Each row below holds a small network's activations on one input, seen along a few directions.
In each table, some parts of the input vary, and every possible input appears once, in random order.
Descriptions start from the smaller parts, as in this example, which fits no table here: values(2) and (point or ring(11) or (ring(5) and line(6))).
Shared parts are said once, and a part with two or three values counts as separate values.
(in the rows, 128 means zero)

Other details of the inputs vary at random and push rows far along two fixed directions, the same in every table; ignore that.

Table:
R1: [123 112 111 129 102 145 142  93 138 111  81 119]
R2: [139 132 137 125 153 113 119 136 105 157 170 125]
R3: [130 143 124 150 147 114 118 166 125 133 189 124]
R4: [140 133 129 131 153 115 121 134 102 161 168 114]
R5: [137 143 138 141 144 106 107 159 117 131 162 128]
R6: [134 139 110 145 139 134  89 145 126 130 164  98]
R7: [123 125 115 135 105 146 138 112 147 100  82 126]
R8: [135 128 122 144 111 115 148 104 117  98  57 127]
R9: [124 117 127 107 116 156 155 110 144 130 101 135]
R10: [131 124 117 121 111 153 143 109 138 113  80 124]
R11: [125 124 107 139 105 145 136 105 140  99  74 114]
R12: [131 128 141 133 139 101 110 144 117 139 171 134]
R13: [130 133 148 115 155 107 114 142 109 153 167 139]
R14: [140 132 122 140 113 119 150 106 113 100  55 125]
R15: [146 131 164 125 142  74  61 114  78 127  90 132]
R16: [111 131 121 128 110 152 148 135 160 106 105 142]
R17: [131 126 146 124 145 103 116 137 114 150 174 132]
R18: [138 127 131 125 118 124 158 110 117 112  66 136]
R19: [148 130 140 138 128 100  42 106  96 117  96 106]
R20: [124 131 120 127 108 152 145 126 151 106  93 132]
R21: [130 121 138 112 125 133 174 115 126 131  97 147]
R22: [147 118 148 133 138  76  75  90  74 142 106 111]
R23: [125 128 138 111 145 130  93 136 124 152 167 127]
R24: [127 120 120 130 138 130  95 121 121 152 170 101]
R25: [127 136 133 123 142 130  87 150 128 140 160 125]
R26: [118 113 124 120 101 148 148 110 152 113  98 138]
R27: [125 133 127 129 152 121 138 154 126 160 211 125]
R28: [132 116 125 134 108 115 156  92 115 111  65 131]
R29: [140 114 141 131 122  97  48  92  99 125 106 112]
R30: [130 137 120 136 119 135 173 133 136 107  98 137]
R31: [126 133 126 122 125 142 184 142 142 122 115 144]
R32: [126 126 121 118 112 156 150 122 148 116  93 132]
R33: [118 125 135 125 132 123  86 141 133 138 171 131]
R34: [106 134  98 132 129 166 226 172 176 136 199 146]
R35: [123 130 145 128 142  99 108 147 119 138 170 142]
R36: [118 144  90 135 138 175 225 175 164 138 182 129]
R37: [123 128 149 118 148 101 113 139 114 148 172 140]
R38: [130 115 119 117 114 152 145  89 127 129  77 115]
R39: [121 110 123 115 106 148 149  92 140 122  89 128]
R40: [108 115 128 106 111 153 159 115 154 125 113 145]
R41: [135 134 113 136 143 138  93 141 122 143 164  98]
R42: [139 132 152 131 129  95  38 112  98 118  91 122]
R43: [129 146 140 136 148 106 106 163 119 132 163 137]
R44: [133 125 129 121 144 136  96 128 120 155 168 113]
R45: [118 111 128 111 106 150 153 104 148 124 101 136]
R46: [130 127 137 135 110 116 151 119 129  99  70 144]
R47: [ 97 143  88 135 124 197 209 195 207 128 216 137]
R48: [124 142 141 140 144 102 105 162 123 129 165 138]
Each input here is: values(2) and line(4) and ring(6).
The inputs of R22 and R27 match in every part but the line(4) part. If R4 is changed in the same way as R22 into R27, which row does it become?
> R2
The inputs of R23 and R9 match in every part but the line(4) part. If R40 is changed in the same way as R23 into R9, which row does it become?
> R45
Change only the values(2) part in R20. List by row number the other rows that result.
> R5
Change only the line(4) part in R11. List by row number the other rows that result.
> R7, R16, R47
Change only the values(2) part in R17. List by row number the other rows that result.
> R45
